Each row below holds a small network's activations on one input, seen along a few directions.
Each table varies a few parts of the input and shows all the possible inputs, shuffled.
A made-up example of a description, with smaller parts first: values(3) and (point or line(11) or (line(6) and ring(8))).
Shared parts are said once, and a part with two or three values counts as separate values.
In the rows, zero is written as 128.

A family of inputs:
R1: [165 100  78 127  93  81 165 108 138 127 128 118  88  62]
R2: [139 135 115 202  87 118 165 123 149 172 186 157 123 118]
R3: [ 79 163 148 183 153 134 116 139 140 117 141  89 163 182]
R4: [ 99 118 130 110 160 108 113 114 123  73  99  44 120 131]
R5: [129 125 152 189 144 151  87 154 118 145 111 149 189 151]
R6: [201  81 101 117 121 115 130 110  99 141  87 146 112  90]
R7: [106 104 128 127 125  73 176  88 152  66 136  93  84  98]
R8: [ 95 156 154   6 159 127 133 196 135 176 111 173  87 108]
R9: [172 135 115 185 115 133 106 120 107 188 146 175 155 136]
R10: [ 94 190 136  67 133 179 103 168 103 151 152 147 168 169]
R11: [151 133 125  38  86 199 112 123 131  84  97 140 104 155]
R12: [152  78 134 112 168 146  78 108 102 111  92  93 145 111]
R13: [ 82 145 146 201 120 101 181 114 167 113 180 139 125 153]
What do these inputs look like to the network? -> values(3) or (values(2) and ring(5))
Which other rows does R12 become when the values(2) part takes its other values? List them by row number. -> R5

A family of inputs:
R14: [ 90 154 161  17 149 167 108 180 119 123 103 139 114 141]
R15: [ 99 141 151  16 129 177  90 178 115  97  88 113 129 128]
R16: [196  57  81  42 118  83 133  68 113  92  77 107  44  43]
R17: [159 109 112 232 109  78 163  88 142 155 167 141 147 110]
R18: [159 102 111 239 126  96 135 110 134 137 134 118 154 116]
R19: [145 133 140  27 119 179  69 160  73 127  71 145 126 135]
R20: [102 140 131 227 136 111 153 118 158 127 145 102 158 147]
R21: [155 131 130 232 133 119 134 109 133 170 155 127 156 152]
R22: [ 90 172 135 222 135 123 136 113 167 128 176 137 163 179]
R23: [166 118 102 234 103  90 180  83 145 155 198 136 134 109]
R24: [111 116 124 230 118  77 186 100 161 107 163 110 126 122]
R25: [ 97 132 153  15 139 177  91 161  92  89  73 118 120 158]
R26: [118 115 132 226 157  90 153  94 137  99 142  93 150 130]
R27: [133 157 119 230 118 132 117 111 151 165 172 169 169 164]
R28: [156  68  95  33 133  73 153  73 130  59  76  71  39  60]
R29: [132 142 141  29 125 175  90 190 112 156  98 166 122 121]
R30: [143 134 138  23 124 183  71 163  88 138  90 150 137 119]
R31: [ 75 157 153  22 149 165 109 187 120 147 120 142 123 161]
R32: [114 143 134  35 126 177  89 195 112 177 118 172 126 139]
R33: [122 138 113 231 115  89 202  79 159 114 194 106 121 125]
What do these inputs look like to the network? -> values(2) and (point or line(4) or line(5))
The inputs of R15 and R30 match in every part but the values(2) part. If R14 is changed in the same way as R15 into R30, which row does it become? -> R29
Which other rows does R21 become when the line(5) part takes its other values? List them by row number. -> R17, R18, R23, R27

A family of inputs:
R34: [122 125 123  11 130 100 132 126 133 110 107 125  63  80]
R35: [127 107 138  11 142 123 155 139 122 124 116 108  61  76]
R36: [110 129 125 139 120 125 146 112 117  64 110  76 135 160]
R37: [125 170 116 195 121 126 148 136 175 160 160 158 143 153]
R38: [172 119  78 206  75 111 162  97 131 140 161 156 162 109]
R39: [ 61 152 162 149 143 135 129 134 156 104 151 139 146 176]
R40: [118 111 109  12 121 119 139 125 141  98 102 132  58  99]
R41: [ 58 157 164 147 161 127 119 134 148 121 162 120 151 162]
R42: [102 126 137 141 162  90 126 112 120  89 104  87 130 144]
R43: [118 174 103 193  86 138 162 145 158 153 170 141 153 156]
R44: [170 111  92 212 127  90 133  79 122 168 169 156 144 104]
R45: [180 105 121 217 120  91 160  99 108 172 164 162 139  93]
R46: [161  95 121 182 131  88 112  88 133 116 111 106 115  92]
R47: [157  80  97 174 130 119 123  95 160 107 107  99 124 104]
R48: [146 139 132  12 103 217  52 174  67 144  88 155 141 159]
R49: [182 113  87 205 119 112 147  84 151 150 159 162 151 109]
R50: [133 139 136   8 144 183  40 186  82 169  74 165 147 133]
R51: [ 73 170 162 147 112 151 141 137 144  89 163 122 155 172]
R52: [122 149 138 200 139 127 157 144 137 193 180 134 135 146]
R53: [108 118 132 141 153 111 133 107 132  75  99  93 126 161]
R54: [112 171 114 196 129 103 141 145 160 176 165 152 147 140]
R55: [168  97 111 179  87 122 132  87 131  94 116  94 122 109]
R56: [144 130 173  20 137 186  62 190  53 175  74 173 131 130]
R57: [149 138 137   8 136 206  45 179  96 151  70 172 142 147]
R58: [ 71 148 190 149 163 141 145 148 136 129 164 115 148 152]
R59: [163  81 131 180 133  97 143 123 133 123 110 100 122  77]
R60: [105 111 143 136 174 114 156 141 122 100 108  70 138 130]
R61: [125 118 111  14  88 132 144 117 114  89 120 114  57 109]
The inputs of R34 and R61 match in every part but one. If R50 is changed in the same way as R34 into R61, which row does it become? -> R48
What do these inputs look like to the network? -> line(4) and (values(2) or ring(5))
Start at R60 and move only the line(4) part, one step at a time. The first step leads to R42. Which rows follow, in order? -> R53, R36
Which other rows does R40 become when the values(2) part takes its other values? List them by row number. -> R57

A family of inputs:
R62: [148 100 114  33 121 154  76 162  85 111  58 124 115 113]
R63: [ 95 137 143 142 154 110 101  77 146  98 138 112 133 148]
R64: [119 115 116 127 116 125 186 122 149 110 142 120 109  96]
R65: [172 109  99 149 122 112 117  98 114 117 101 103 132 114]
R66: [128 139 135  17 143 153  89 160 108 174 108 163 103 125]
R67: [125 160 115 177 120 159 134 133 122 143 140 143 152 185]
R68: [128 136 111 142 101 105 168 122 156 117 141  94  95 108]
R69: [112 138 124   5 105 151 118 155 117  97 112 119  80 112]
R70: [104 160 148  56 117 202  86 190 102 136 103 152 142 165]
R71: [136 136 112 134 127 109  93  92 135 159 159 174 116 128]
R72: [136 117 145 114 104 114 188 119 133  98 149 124 115 100]
R73: [ 86 144 161  33 172 146  90 164 125 104  80 116 121 140]
R74: [148 146 116 146 140 117 118 110 137 170 153 154 109 122]
R75: [109 154 138 166 121 161 131 151 115 151 160 125 176 139]
R76: [ 90 120 146 151 169 107 141 137 145 114 126 107 149 125]
R77: [146 117 148 130 136 111 144 134 109 170 157 167 125 112]
R78: [168  78 133 142 124 119 141 125  88 112 107 125 134 100]
R79: [138 133 122 159 132 112 129 135 147 187 145 144 102 117]
R80: [161  98 101 138 121 121 108  68 121 108  97 128 138 121]
R81: [105 140 141 158 162 111 120 109 145 107 134  98 119 147]
R82: [168  88  99 163 120 113 134 126 132 129  86 101 132 114]
R83: [135 140 106 134 109 118 163 101 152  98 145 115  92 118]
R84: [127 133 109 115 101 114 153  73 164  91 137 138 111 123]
R85: [103 125 140 160 163 102 141 125 153 129 124  79 131 149]
R86: [115 152 132 194 110 159 136 159 142 154 129 132 149 166]
R87: [113 154 123 168  98 155  97 118 131 125 149 161 162 175]
R88: [161  86 106 146 125 110 126 135 111 120 107 108 152  93]
R89: [101 115 168 149 155 101 131 146 114  98 143 117 132 130]
R90: [139 126 125 137 144 112 135 143 143 175 153 158 140 100]
R91: [125 144 165 155 110 156 146 149 102 141 157 140 177 154]
What do these inputs look like to the network? -> values(5) and (point or line(5))
The inputs of R66 and R62 match in every part but the values(5) part. If R77 is changed in the same way as R66 into R62, which row does it become? -> R78
List by row number the other rows that have the values(5) part in common with R70. -> R67, R75, R86, R87, R91
List by row number the other rows that have the values(5) part in common with R68. -> R64, R69, R72, R83, R84
